A small network was shown many inputs. Here are its activations along a few directions, one row for each input.
Each table varies a few parts of the input and shows all the possible inputs, shuffled.
A made-up example of a description, with smaller parts first: one of 6 places along a line, together with either a single point or one of 9 places around a ring or (one of 2 separate values, together with one of 8 places around a ring).
Shared parts are said once, and a part with two or three values counts as separate values.
In the rows, zero is written as 128.

A family of inputs:
r1: [138 127 151 136  56 137  87 108 150 144 103 243 157 156 106 117  64]
r2: [ 94 117 126 117 148 210 102 179 215  84 180  82 180  60  59 127 116]
r3: [177 210  81 139 144 137 188  45 126 138 101 116  76 225 213 130  91]
r4: [107 107 176 203  78 139 190 185 188 108 111  96  81 104 136 103 149]
r5: [129 132 171 173 115 161 185 161 171  73 123  10 127  70 118 106 165]
r6: [134 161 106  75 162 122 150 118 132 115 159  46 102 133 119 105 140]
r7: [148 192  66  91 163 213  84  59 158 163 121 179 121 213 163 159  35]
r8: [174 169  96  50 170 109 121 114 119 153 158  83 149 119 105 126 147]
r9: [ 94  78 163 139  84 111 140 184 150 151 124 160 149  71  83  90 149]
r10: [132 107 129 145  79 213  68 124 179 115  98 245 110 187 108 125  71]
r11: [125  94 147 139  59 141 152 109 113 111  93 217  71 202 128 115 128]
r12: [132 137 113 108 214  70 126 127  74  93 140  27  97 118 152 133 159]
r13: [145 165  71  73 180 197  73 124 205 126 184  86 137 134  95 154  94]
r14: [ 90  81 167 158  79 143 172 208 141 124 115 135 107 116  92  85 171]
r15: [171 174  89 119 187  91 114  52  11 179 125 187 123 176 212 184 119]
r16: [133 122 147 129  45 121 120 101 106 142  82 243 119 159 103 120 114]
r17: [ 55  59 177 200 119  90 141 201 102 113  88  90 106  85 128 116 171]
r18: [109  96 175 166  94 128 103 178 205 154 124 184 183  73  81 107 107]
r19: [105 118 140 104 125 124 114 157 195 118 173  97 221  29  64 123 111]
r20: [160 110 156 193  51 146 174 104 136 102  79 181  80 198 150 103 115]
r21: [118  65 148 156 154  93  99 170  79 125 150  52 199  38 122 136 200]
r22: [112  75 143 174  97  85 137 128  54  93  81 193  69 186 148 143 143]
r23: [ 62  56 154 194  92  70 105 183  94 156 134 126 161  51 134 123 168]
r24: [175 212  84  62 156 144 103  50 123 195 121 198 151 200 169 172  57]
r25: [177 137 107 112 199  77  86 120  52 156 173  62 162 100 152 152 179]
r26: [100  61 155 133 175  92 135 187  88  67 129  23 128  67 130 138 206]
r27: [182 190 111 134 161 131 162 104 164 106 142   9  87 142 156 118 137]
r28: [158 177  92  56 160 109  91 111 173 154 189  87 180  99 102 150  87]
r29: [106  91 148 188  72  75  91  88  59 149 118 217 110 135 155 160 130]
r30: [151 170  69 105 203  81 157  85  22 113  96 159  81 213 204 164 134]
r31: [167 201  77  44 153 120 144  42  75 186 111 199 116 197 175 156  97]
r32: [ 86  96 150 105 122 136 165 165 156  84 165  51 119  71 100 118 177]
r33: [101  85 153 163 117 209  94 214 217 120 133 180 149  99  74  96  99]
r34: [ 96 105 159 102 125 116 142 142 150 119 157  61 185  33  75 100 141]
r35: [137 203  82  92 143 139 166  53  94 149 102 155  86 221 170 126 110]
Describe the family of inputs behind these rows.
Answer: one of 5 places around a ring, together with either one of 2 separate values or one of 5 places along a line
The inputs of r19 and r18 match in every part but the place on the ring of 5. If r26 is changed in the same way as r19 into r18, which row does it become?
Answer: r17
Change only the place on the ring of 5 in r34. List by row number the other rows that result.
Answer: r8, r9, r16, r31

A family of inputs:
r36: [156 101 136 146 119 120  99 119  90 113 108 141 114 167 136 143 145]
r37: [106  92 127 151 167 134  90 169 126 130 142 125 139 107 125 128 130]
r38: [114 109 153 163  96 122  90 136 147 169 118 196 167  96 111 122 102]
r39: [109 109 162 144  78 103 187 156 128 113 125 114 104 105 125  92 168]
r40: [135 139 107  88 171 117 101 124 107 137 141 107 162 119 126 146 121]
r41: [147 145  99 154 128 155 137  91 120 113  98 167  70 204 169 147 111]
r42: [143 105 113 108 155 135  78 130 103 115 129 150 131 152 119 141 134]
r43: [146 162  86 114 144 168 126 117 125 132 124 168  92 183 154 149 111]
r44: [100  89 143 142 116 180 144 179 162  91 138 118 131 108  89 102 143]
r45: [170 169 106  90 162  96 121  94 110 132 157  66 161 107 143 145 131]
r46: [136 176  84  74 165 151 136 106 135 145 125 124 114 171 143 138 100]
r47: [119 104 168 149  46 155 136 155 202 135 113 184 159 107  71  92 109]
r48: [ 95 109 127 103 128 149 138 166 167 110 151  87 144  81  84 105 139]
r49: [132 134 136 124 126  62 147 104  63 150 115 138 109 150 140 134 151]
r50: [139 149 131 131 172  96 116 134 141 139 166  34 160  87 142 142 126]
r51: [ 92 122 123 121 165 123 115 158 113 140 148  96 167  73 117 133 134]
r52: [136 130 150 128 101 123  82  95 136 158 110 203 156 140 109 124  84]
r53: [126 130 150 108 136 141 147 143 182  90 162  26 134  81  85 116 147]
r54: [ 92  97 156 154 128  70 157 139  77 137 108 120 121  91 149 122 164]
r55: [110  85 153 189 133 129 122 154 102 104 115 117 127 112 146 126 140]
r56: [169 190  84  85 169 142 157  77 142 125 142  84 125 149 161 140 119]
r57: [126  81 151 169  78 153 155 167 150  85 123 124 106 112 119 100 161]
r58: [146 170 123 118  73 158 119  73 153 177 115 231 113 182 136 140  69]
r59: [126 173 105 121 115  91 173  84  92 133 101 151  67 186 173 144 134]
Describe the family of inputs behind these rows.
Answer: one of 4 places along a line, together with either a single point or one of 5 places along a line
Start at r54 and move only the place on the line of 5, one step at a time. The first step leads to r55. Which rows follow, in order?
Answer: r37, r51, r50

A family of inputs:
r60: [128 144 119 128 136 121 153 121  90 113 107 140  93 169 154 136 136]
r61: [100  91 162 167 105 118 141 162 131 109 118  86 130  96 113 104 146]
r62: [141 151 108 119 161 105 123 108  92 126 131 126 109 153 154 141 134]
r63: [109  86 159 166  98 125 140 173 146 110 121 144 108 111 105 104 155]
r64: [129  90 171 158  85 112 125 158 120 138 121 133 148  81 106 109 147]
r65: [140 139 113 129 144 113 129 118  84 138 117 144 115 152 160 149 147]
r66: [136 140 132 130  91 121 150 106 101 110  98 159 105 171 150 136 140]
r67: [149 151  91  78 151 126 129  80 116 142 134 104 128 156 154 155 114]
r68: [162 180  90  72 158 130 115  71 135 155 149 107 132 148 144 148 100]
r69: [ 99 102 143 126 138 101 117 143 122 109 140  92 151  74 110 123 143]
r70: [109 137 128 108 159 134 129 147 165 113 150  68 155  85 100 117 123]
r71: [101  96 145 154 139 125 127 183 134 114 134 107 131  86 114 115 152]
r72: [128 138 110  93 149 156 132 149 180 127 175  70 143  97 106 122 119]
r73: [132 135 122 139 112 127 158 101 106 122  98 142 101 163 159 137 136]
r74: [122 114 171 154  74 176 104 145 203 130 113 217 145 129  85 101  71]
r75: [142 143 115 131  79 168  96  81 127 166  97 246 142 187 126 141  72]
r76: [147 159  99 113 168 122 126 106 109 154 138 123 125 152 152 145 130]
r77: [130 108 126 140 157 122 110 153 143 129 162  95 143  93 113 121 138]
Describe the family of inputs behind these rows.
Answer: one of 2 separate values, together with either a single point or one of 8 places along a line

A family of inputs:
r78: [150 164 107  90 156 113  94  66 109 166 142 133 171 130 134 153  75]
r79: [152 177  75  73 188 104 143 120  71  97 154  67  79 157 150 147 185]
r80: [139 189  74  66 183 135 161 104 106  96 161  50  89 152 137 141 154]
r81: [132 128 128 145 152 173 121 169 196 114 162  47 170  83 112 124 120]
r82: [123 103 129 166  98 177  70 121 138 125  98 251 123 186 110 132  88]
r83: [116 126 125 164 153 133 163 148 163  96 143  33 118 101 142 116 140]
r84: [138 172 119 108  96 154 135  95 172 173 124 196 136 160 113 118  79]
r85: [145 167  78  48 200 166 130 118 153 113 164  74 134 138 115 146 116]
r86: [134 120 133 171 159 112 148 158 117 109 139  55 111 112 159 127 150]
r87: [186 196 102  88 142 139 127  71 143 145 162 114 154 135 117 140  99]
r88: [117  86 135 187  88 141  95 115  77 115  77 249 107 198 145 148 113]
r89: [123 140 123 124 108 128 104  88 134 184 110 208 165 139 128 116  88]
r90: [142 152  66  49 216 145  99 129 105 118 174  98 139 124 130 161 134]
r91: [132 170 122 124  90 118 168  85 148 163 105 180 108 157 147 117 105]
r92: [ 72  31 190 176 100  89 128 204 107 116 141 122 160  39  77 102 177]
r93: [131 142  72  75 205  92 106 125  65 127 156  98 111 133 148 161 160]
r94: [ 81  50 205 165  76  99 169 204 134  98 123  83 124  56  94  69 186]
r95: [126  88 141 171 173 107 115 167  94 131 134  72 130  98 155 143 151]
r96: [136 112 132 153  75 195  96 128 190 117 108 228 108 199 112 118  79]
r97: [165 187 116 106 137 103 160  56 127 136 125  88 102 152 154 145 112]
r98: [158 154 112  97 153  66 100  74  61 163 128 123 146 142 168 155 125]
r99: [132 117 129 163  72 173 144 117 142  95  80 211  60 202 140 130 100]
r100: [102  66 184 135  65 156 128 213 220 117 138  89 174  37  44  74 160]
r101: [134 100 139 181  79 152 133 126 111 100  70 229  72 200 152 130 122]
r102: [115 144 130 131 109  94 129  95  73 177  86 208 142 156 157 137 113]
r103: [121 164 134 130  91 104 170  95 100 161  86 190 103 167 165 132 122]
r104: [129  97 138 146 175 148  81 177 155 132 161  67 181  72 134 136 130]
r105: [ 67  46 190 144  91 136  99 213 171 130 147 104 191   9  55  99 154]
r106: [ 75  75 195 163  67 115 168 188 181  90 123  81 129  52  72  77 158]
r107: [167 179 118 104 142  73 154  71  78 137 119  90 105 153 173 147 145]
The inputs of r81 and r87 match in every part but one. If r86 is changed in the same way as r81 into r87, which row does it become?
Answer: r107
Describe the family of inputs behind these rows.
Answer: one of 5 places around a ring, together with one of 6 places along a line
Change only the place on the ring of 5 in r88. List by row number the other rows that result.
Answer: r82, r96, r99, r101
Change only the place on the ring of 5 in r93. List by row number the other rows that result.
Answer: r79, r80, r85, r90

A family of inputs:
r108: [158 148 116 133  64 168 116 100 151 158 113 248 117 190 128 125  96]
r109: [127 154  96 103 205  98 149  81  51 121 123  46 128 130 187 166 142]
r110: [ 81 105 163 137  77 202 124 142 206 112  96 183 145 126  66 100  69]
r111: [145 142  90 134 159 115 118  71  34 149  96 158  93 200 207 170 124]
r112: [108  90 178 131 106 150 101 183 211 100 146 117 184  57  36  96 112]
r113: [ 58  83 174 184  97 126 143 173 129 152  71 163 124 116 116  95 111]
r114: [126 111 151 140 147  31 142 148 100 120 184  15 133  40 130 123 198]
r115: [164 144 101  63 175 137 123 175 181  97 198  41 152  82  88 123 163]
r116: [204 179  74  93 127 162  95  53 124 142 146 167 103 210 165 164  95]
r117: [ 86  55 190 176 124  84 146 227 129  82 115  98 145  52  83  94 188]
r118: [176 192  88  75 173 149 124  64 143 128 164  62 157 131 145 157 101]
r119: [103 132 114 167  83 112 158 118  77 175  84 238  55 201 184 124 136]
The inputs of r111 and r116 match in every part but one. If r114 is changed in the same way as r111 into r116, which row does it become?
Answer: r115
Describe the family of inputs behind these rows.
Answer: one of 2 separate values, together with one of 6 places around a ring
Change only the choice among 2 separate values in r112. List by row number the other rows that result.
Answer: r117
